These are the activations of a small network on made-up records, seen along a few directions, one row for each record.
Each row is followed by the record's values for the fields Zuze, Budop, Dabe, Regu.
A field that a record lacks is written absent.
The largest differences between rows may come from other fields.
(in the rows, 500 means zero)
Random noise pushes rows far along 5 fixed directions. That doesn't count. These rows show it; they differ only by the noise:
[363 515 327 590 517 325 539 499 622 563 509 606 615 461 482 438 455 609
 652]
[773 228 719 521 452 492 410 272 398 239 589 308 609 522 442 719 365 383
 405]
[661 466 487 345 588 386 523 449 437 449 522 458 495 561 504 458 395 484
 516]
[690 432 273 247 653 257 404 689 369 458 407 463 259 499 398 239 422 402
 618]
[455 429 426 547 515 358 530 391 591 481 554 511 653 456 473 504 403 561
 588]
[562 478 548 553 496 440 537 410 494 458 546 530 609 570 536 594 447 544
 519]
[489 608 564 634 348 559 373 554 545 506 441 467 526 591 441 608 508 512
 461]

[636 445 544 553 460 584 305 553 431 454 393 412 480 468 344 511 468 387
 529] -> Zuze=t1, Budop=w2, Dabe=b1, Regu=absent
[500 614 603 397 446 560 463 647 422 488 502 346 316 635 491 541 604 517
 326] -> Zuze=absent, Budop=absent, Dabe=b2, Regu=z2
[684 442 542 603 550 491 475 601 318 388 404 758 492 580 613 621 449 401
 611] -> Zuze=t2, Budop=absent, Dabe=b2, Regu=z1
[601 506 586 331 627 474 742 323 512 573 625 497 570 511 699 491 387 571
 473] -> Zuze=t1, Budop=w1, Dabe=b1, Regu=absent
[341 435 519 657 413 529 419 522 630 473 579 557 520 408 415 505 589 498
 522] -> Zuze=t2, Budop=absent, Dabe=b2, Regu=z1
[440 524 652 413 445 519 606 450 609 671 612 495 504 423 497 449 584 542
 480] -> Zuze=t1, Budop=w1, Dabe=b1, Regu=absent
[474 529 421 633 513 467 593 456 500 458 504 549 550 597 622 563 530 564
 534] -> Zuze=absent, Budop=w2, Dabe=b2, Regu=absent
[606 524 593 434 435 601 401 438 466 480 490 360 547 567 426 553 443 411
 322] -> Zuze=absent, Budop=absent, Dabe=b1, Regu=z1
[591 242 594 683 474 423 556 549 372 466 572 661 392 478 532 591 603 422
 598] -> Zuze=t1, Budop=w2, Dabe=b2, Regu=absent
[493 390 328 362 718 390 554 330 477 444 527 518 672 512 528 442 296 558
 599] -> Zuze=t1, Budop=absent, Dabe=b2, Regu=z1
[208 326 372 731 361 370 509 464 644 488 555 499 658 301 412 573 534 582
 585] -> Zuze=absent, Budop=absent, Dabe=b2, Regu=z2
[572 681 551 454 515 576 515 729 425 662 397 559 298 540 561 448 618 483
 481] -> Zuze=t1, Budop=w1, Dabe=b1, Regu=absent
[424 517 394 542 511 488 457 558 544 516 403 466 387 489 483 386 517 511
 560] -> Zuze=t1, Budop=w1, Dabe=b2, Regu=absent
[477 536 419 583 648 364 580 434 450 474 549 617 594 627 671 579 463 650
 555] -> Zuze=absent, Budop=w1, Dabe=b1, Regu=absent
[631 673 449 200 639 521 469 568 412 505 360 443 430 642 556 432 427 437
 397] -> Zuze=absent, Budop=absent, Dabe=b2, Regu=z2
[388 632 621 529 383 580 481 434 561 574 586 394 529 597 589 604 610 587
 388] -> Zuze=t2, Budop=w1, Dabe=b1, Regu=absent
[502 670 427 659 588 461 557 688 345 565 436 837 400 704 609 572 612 569
 626] -> Zuze=absent, Budop=w2, Dabe=b2, Regu=absent
[512 282 369 477 530 451 441 538 570 491 414 498 485 257 336 343 417 344
 590] -> Zuze=t1, Budop=absent, Dabe=b2, Regu=z1
[507 467 534 465 503 472 569 603 472 513 495 507 430 518 511 485 585 507
 479] -> Zuze=t2, Budop=absent, Dabe=b2, Regu=z2
[548 438 610 490 421 573 459 437 549 491 509 411 500 477 509 478 385 444
 410] -> Zuze=t1, Budop=absent, Dabe=b1, Regu=z1
[616 382 635 559 517 429 665 402 449 482 611 546 516 489 608 581 596 485
 434] -> Zuze=absent, Budop=w1, Dabe=b1, Regu=absent
[642 555 616 257 598 525 671 343 529 590 588 418 515 545 581 390 370 484
 445] -> Zuze=t1, Budop=w2, Dabe=b1, Regu=absent
[554 513 489 569 502 575 495 540 434 456 471 568 521 645 583 596 480 539
 507] -> Zuze=t1, Budop=absent, Dabe=b2, Regu=z1
[524 437 566 549 507 435 621 461 474 441 642 534 519 592 622 676 614 565
 479] -> Zuze=absent, Budop=w1, Dabe=b2, Regu=absent
[586 347 508 520 458 537 300 483 506 342 419 407 540 390 347 537 426 421
 483] -> Zuze=t2, Budop=absent, Dabe=b2, Regu=z2
[390 446 475 621 503 451 562 503 519 478 564 592 466 400 505 439 526 505
 536] -> Zuze=absent, Budop=absent, Dabe=b2, Regu=z1
[497 386 611 288 423 542 422 349 622 497 593 218 490 303 328 461 324 428
 434] -> Zuze=t1, Budop=w1, Dabe=b2, Regu=absent
[419 702 467 571 445 631 523 576 517 589 431 661 582 595 606 569 500 535
 560] -> Zuze=t1, Budop=absent, Dabe=b2, Regu=z1
[527 474 594 571 413 683 415 366 589 488 438 489 623 469 437 547 369 455
 410] -> Zuze=t1, Budop=absent, Dabe=b2, Regu=z1
[457 306 320 847 561 319 547 492 355 341 559 672 544 594 616 658 613 597
 646] -> Zuze=absent, Budop=w2, Dabe=b2, Regu=absent
[338 378 453 590 449 440 502 421 625 538 484 538 595 297 423 476 442 572
 527] -> Zuze=t2, Budop=absent, Dabe=b2, Regu=z2
[336 619 516 540 435 589 549 377 698 594 478 445 690 415 509 590 453 544
 480] -> Zuze=t2, Budop=w1, Dabe=b2, Regu=absent
[577 399 366 536 674 344 623 541 348 392 603 583 489 512 608 449 516 575
 587] -> Zuze=absent, Budop=absent, Dabe=b1, Regu=z1
[796 398 441 220 729 345 493 600 228 417 529 476 201 557 583 352 600 432
 499] -> Zuze=t2, Budop=w1, Dabe=b1, Regu=absent
[348 415 484 653 388 547 348 566 571 450 481 344 511 472 413 564 470 479
 464] -> Zuze=t1, Budop=absent, Dabe=b2, Regu=z2
[634 348 556 435 561 423 499 383 446 420 537 460 505 407 449 448 473 469
 524] -> Zuze=t2, Budop=w1, Dabe=b1, Regu=absent
[383 555 550 629 390 532 531 431 584 564 483 580 703 426 504 602 502 542
 485] -> Zuze=absent, Budop=absent, Dabe=b1, Regu=z2
[500 594 621 410 413 659 476 364 568 562 479 373 629 534 467 499 414 487
 376] -> Zuze=t1, Budop=absent, Dabe=b1, Regu=z2
[420 511 447 457 485 503 368 421 514 347 567 181 606 507 438 535 396 564
 414] -> Zuze=absent, Budop=absent, Dabe=b1, Regu=z2
[393 419 146 427 751 231 558 571 548 604 461 610 538 357 503 257 429 519
 759] -> Zuze=t1, Budop=w2, Dabe=b1, Regu=absent
[428 442 341 341 496 453 447 379 670 533 477 348 514 340 412 339 363 486
 540] -> Zuze=t1, Budop=w1, Dabe=b2, Regu=absent
[528 575 538 323 517 507 605 437 520 543 546 448 480 514 462 449 446 442
 493] -> Zuze=absent, Budop=w2, Dabe=b2, Regu=absent
[414 649 465 674 383 518 408 732 493 597 377 672 312 634 477 487 675 558
 552] -> Zuze=t2, Budop=w1, Dabe=b2, Regu=absent
[517 486 578 814 325 553 454 607 399 536 506 651 476 521 522 713 663 465
 487] -> Zuze=absent, Budop=w2, Dabe=b1, Regu=absent
[654 689 820 298 433 744 539 294 429 510 594 304 491 722 617 708 447 586
 211] -> Zuze=t2, Budop=w1, Dabe=b2, Regu=absent
[266 483 496 779 272 506 390 516 760 503 540 386 545 324 376 553 625 516
 480] -> Zuze=absent, Budop=w1, Dabe=b1, Regu=absent

Here are new rows. What are their fields?
[311 223 216 437 600 180 721 302 726 540 672 472 635 166 423 308 438 619
 652] -> Zuze=absent, Budop=w1, Dabe=b2, Regu=absent
[563 514 599 484 417 551 311 545 476 433 449 337 384 435 338 477 497 318
 446] -> Zuze=absent, Budop=w2, Dabe=b1, Regu=absent
[334 604 579 534 369 560 496 441 648 528 612 380 561 591 512 669 598 601
 379] -> Zuze=absent, Budop=w1, Dabe=b2, Regu=absent
[436 363 407 317 561 343 508 348 581 477 637 313 627 425 462 398 373 609
 472] -> Zuze=t2, Budop=absent, Dabe=b1, Regu=z2
[633 375 658 604 412 603 330 538 420 438 368 475 512 451 430 587 484 341
 431] -> Zuze=t1, Budop=absent, Dabe=b1, Regu=z2
[584 383 612 423 500 438 583 367 513 528 575 518 550 451 524 483 434 445
 543] -> Zuze=t1, Budop=w1, Dabe=b1, Regu=absent
[672 396 407 467 632 448 460 610 447 457 387 669 460 455 428 385 402 397
 597] -> Zuze=t2, Budop=absent, Dabe=b2, Regu=z1
[694 436 664 257 499 574 441 303 430 383 562 233 502 491 422 463 355 358
 301] -> Zuze=absent, Budop=absent, Dabe=b1, Regu=z1
[344 655 424 501 405 595 490 605 655 696 426 600 546 411 414 403 469 493
 561] -> Zuze=t1, Budop=absent, Dabe=b2, Regu=z1
[487 489 482 598 428 534 386 510 449 414 361 533 540 497 431 542 513 481
 501] -> Zuze=absent, Budop=absent, Dabe=b2, Regu=z2
[678 439 557 608 573 487 595 626 229 416 585 677 402 712 727 578 666 530
 553] -> Zuze=t1, Budop=absent, Dabe=b1, Regu=z1
[570 573 539 279 573 556 506 271 465 369 479 332 655 627 558 547 338 524
 387] -> Zuze=absent, Budop=absent, Dabe=b2, Regu=z2
[675 400 628 382 484 553 482 490 402 493 532 441 385 483 427 517 439 352
 485] -> Zuze=t1, Budop=w2, Dabe=b2, Regu=absent
[551 429 599 689 384 582 452 372 488 401 534 438 567 542 446 700 478 480
 408] -> Zuze=absent, Budop=w2, Dabe=b2, Regu=absent
[485 507 404 486 631 455 539 508 455 540 485 599 486 584 569 459 555 503
 590] -> Zuze=t1, Budop=w2, Dabe=b2, Regu=absent
[472 494 538 696 362 549 380 606 355 427 495 452 463 513 485 637 631 495
 438] -> Zuze=absent, Budop=absent, Dabe=b1, Regu=z2
[516 422 354 501 491 419 329 824 439 471 374 443 201 394 369 375 551 401
 638] -> Zuze=t1, Budop=w1, Dabe=b2, Regu=absent
[526 552 440 618 519 498 583 579 457 547 485 710 567 629 645 516 526 579
 587] -> Zuze=t1, Budop=absent, Dabe=b1, Regu=z1
[705 258 436 586 509 406 341 581 244 279 447 508 339 541 394 562 557 361
 566] -> Zuze=absent, Budop=w2, Dabe=b2, Regu=absent
[493 403 435 443 524 392 547 631 426 513 485 582 395 405 485 375 558 494
 632] -> Zuze=t1, Budop=absent, Dabe=b2, Regu=z2
[490 558 534 593 474 541 491 521 516 436 433 632 507 486 518 505 483 453
 540] -> Zuze=absent, Budop=absent, Dabe=b2, Regu=z1
[475 135 429 812 317 410 259 611 512 419 438 486 456 188 256 502 588 301
 669] -> Zuze=t1, Budop=w2, Dabe=b1, Regu=absent
[716 270 515 419 652 417 476 422 343 387 574 388 480 505 506 530 358 419
 504] -> Zuze=t1, Budop=w2, Dabe=b1, Regu=absent
